These are the activations of a small neural network, seen along a few directions. Each row is one input.
Each table varies a few parts of the input and shows all the possible inputs, shuffled.
Descriptions start from the smaller parts, as in this example, which fits no table here: one of 2 separate values, together with either a single point or one of 11 places along a line or (one of 6 places along a line, together with one of 8 places around a ring).
Shared parts are said once, and a part with two or three values counts as separate values.

Table:
row 1: [ 69  21 -52 -65  13   7 -28  21  22 -75 -28]
row 2: [ -3  -9 -17  13   8  -4  16  -2  22  31 -17]
row 3: [-10 -18 -27  21   9  -1  12   1  27  31 -24]
row 4: [ 49  38 -38 -61 -29  -1 -35  46   5 -73 -34]
row 5: [  5  15  22  -3  -3 -13  11 -20  15  22  28]
row 6: [ -3 -16   0  13  33   7  12 -26 -11   8  13]
row 7: [-22   9  -2  15 -29  -5   8  23   8  33 -24]
row 8: [-1  3 -9  1  8 -4 24 -6 16 29 -5]
row 9: [-19  24  26  -4 -39 -11   8  12   2  24   7]
row 10: [ -6 -30  -8  24  33   5   5 -21  -4   9  -1]
row 11: [-21 -16   5  26   0   6   1   3 -16  11  -6]
row 12: [-18  30  37  -3 -42 -17   5   7   3  21  20]
row 13: [-20  -5  14  13  -2   5  10  -1 -22   7   6]
row 14: [  2  -6  32   8  21  -3  -1 -37 -11  -1  45]
row 15: [-14 -38 -15  32  35  10   1 -17   2   8 -10]
row 16: [  0 -15  21   7  23   2   3 -33 -11   1  30]
row 17: [ 49  10 -29 -53   3  12 -43  29 -20 -94 -14]
row 18: [-27 -25  -4  34   0   9  -3   6 -11  12 -14]
row 19: [-15   1  34   8  -9   1   0 -10 -23   2  26]
row 20: [ 65  -4 -41 -54  39  16 -39   6  -6 -94  -8]
row 21: [  1   7  13  -5   1  -6  15 -15  17  22  13]
row 22: [-29  -2 -11  22 -29  -3   5  27  14  33 -32]
row 23: [-15   7  44   9 -13  -4  -3 -14 -22  -1  40]
row 24: [-20  21   5   2 -29  -6  16  20   2  31 -12]
- Describe the family of inputs behind these rows. => one of 4 separate values, together with either a single point or one of 5 places along a line
- Changing only the choice among 4 separate values turns row 9 into row 19. The same change can be made to row 4. Which row results? => row 17
- List by row number the other rows that have the choice among 4 separate values in common with row 1. => row 2, row 3, row 5, row 8, row 21
- List by row number the other rows that have the choice among 4 separate values in common with row 10. => row 6, row 14, row 15, row 16, row 20
- Start at row 23 and move only the place on the line of 5, one step at a time. The first step leads to row 19. Which rows follow, in order? => row 13, row 11, row 18

Table:
row 25: [-24  50  45  -2 -62 -22   6  17   6  36  15]
row 26: [-39 -57  39  63  45   9  10 -58 -22  30  51]
row 27: [  9   9  19 -29  15  19  -7  -1 -53 -59  15]
row 28: [ 28  37  16 -53  15   6  21 -14 -16 -24  27]
row 29: [-26  13   2  17 -50 -26   5  27  35  50 -22]
row 30: [ -7 -11 -14  11 -24  -6 -17  27  12  -5 -19]
row 31: [ 45  42  11 -46  -5  -8  -9  -9  12 -32  26]
row 32: [-57 -36  55  77  17  -4  38 -62  -3  88  46]
row 33: [ 12 -31 -46   2  39  23  -4  11 -17 -30 -43]
row 34: [-40  13 -14  28 -35  -9  25  24  29  61 -42]
row 35: [-14 -19 -38  19   8  17  14  25 -11  22 -41]
row 36: [ 28 -11  -8 -21  -7   3 -41   8  -9 -59   1]
row 37: [ 42  11 -32 -31  11  -6 -13   1  41 -14 -10]
row 38: [-15  16  28 -10 -18   6  13  13 -50  -9  21]
row 39: [ -5 -67  23  43  84  14 -13 -69 -31 -18  51]
row 40: [ 11 -40  21  18  83   2  16 -85   7  16  66]
row 41: [-13 -15 -37  22  -8   3   0  24   2   7 -34]
row 42: [ 25 -22 -30  -6   8   1 -37  12   0 -52 -19]
row 43: [ 35  -4 -56 -19  41  10  21  -2  17  12 -31]
row 44: [-33  39  43  -5 -45 -12  35  12 -30  45  20]
row 45: [-29  29  31   4 -65 -19   2  22  29  41  -6]
row 46: [ 42  23  -2 -47  -3  -7 -16  -2  38 -30   6]
row 47: [ 19 -24 -51   3  24   8 -22  11  -7 -40 -34]
row 48: [ 32   6 -46 -23  28   0   6   0  38  -9 -28]
row 49: [-34   2 -23  26 -19   0  38  23   9  78 -43]
row 50: [ 27  14  14 -26  -3   4 -37   5 -23 -66  15]
row 51: [ -9   6  15  -7 -36  -1 -22  23   9 -15  -3]
row 52: [-10  25  36  -7 -36  -4 -12  18 -10 -24  13]
- Changing only one part turns row 26 into row 39. The same change can be made to row 52. Which row results? => row 50
- Describe the family of inputs behind these rows. => one of 4 places along a line, together with either a single point or one of 6 places along a line
- Start at row 37 and move only the place on the line of 4, one step at a time. The first step leads to row 42. Which rows follow, in order? => row 30, row 29

Table:
row 53: [-22  -1 -27  19 -19   7  -1  38  -2   6 -45]
row 54: [-20  26  22  -3 -46  -3 -10  30 -17 -11   0]
row 55: [ 49  21 -66 -47   2   3 -15  34  30 -43 -48]
row 56: [ 58   9 -20 -50  27   5 -19  -7  -1 -57  12]
row 57: [-27  24  37  -1 -46  -9   7  15   3  28   5]
row 58: [ 25  -2  -4 -19  16   5 -14  -5 -21 -42   8]
row 59: [-30  -6  37  32   2 -10  35 -33   2  66  33]
row 60: [ 60 -21 -29 -31  57  10 -26 -26   5 -58  15]
row 61: [ 16  11 -49 -15  -9   4 -11  36  10 -27 -52]
row 62: [ 24 -26 -13   3  51  11 -18 -27 -18 -47  11]
row 63: [-34  26  45  13 -51 -24  26   4  19  68  19]
row 64: [-22 -39  19  36  38   9   9 -42  -8  23  23]
row 65: [-31   2 -15  25 -20  -2  15  21  15  46 -36]
row 66: [-24  -8  29  17   8   4  17 -22 -15  26  20]
row 67: [-11 -44   6  32  37  13 -10 -24 -26 -12  18]
row 68: [-37  -1  -3  33 -25 -14  34  10  35  86 -24]
row 69: [ 19  32   4 -41 -36  -4 -20  30  -2 -45 -10]
row 70: [-17  -7  16  16  11   9   1  -6 -35 -14  15]
row 71: [-28 -36  27  50  32  -4  28 -53   9  64  36]
row 72: [ 54  41 -16 -70 -28  -8 -28  28  17 -56  -3]
- Describe the family of inputs behind these rows. => one of 4 places along a line, together with one of 5 places along a line
- Changing only the place on the line of 5 turns row 71 into row 62. The same change can be made to row 59. Which row results? => row 58
- Start at row 67 and move only the place on the line of 4, one step at a time. The first step leads to row 70. Which rows follow, in order? => row 54, row 53
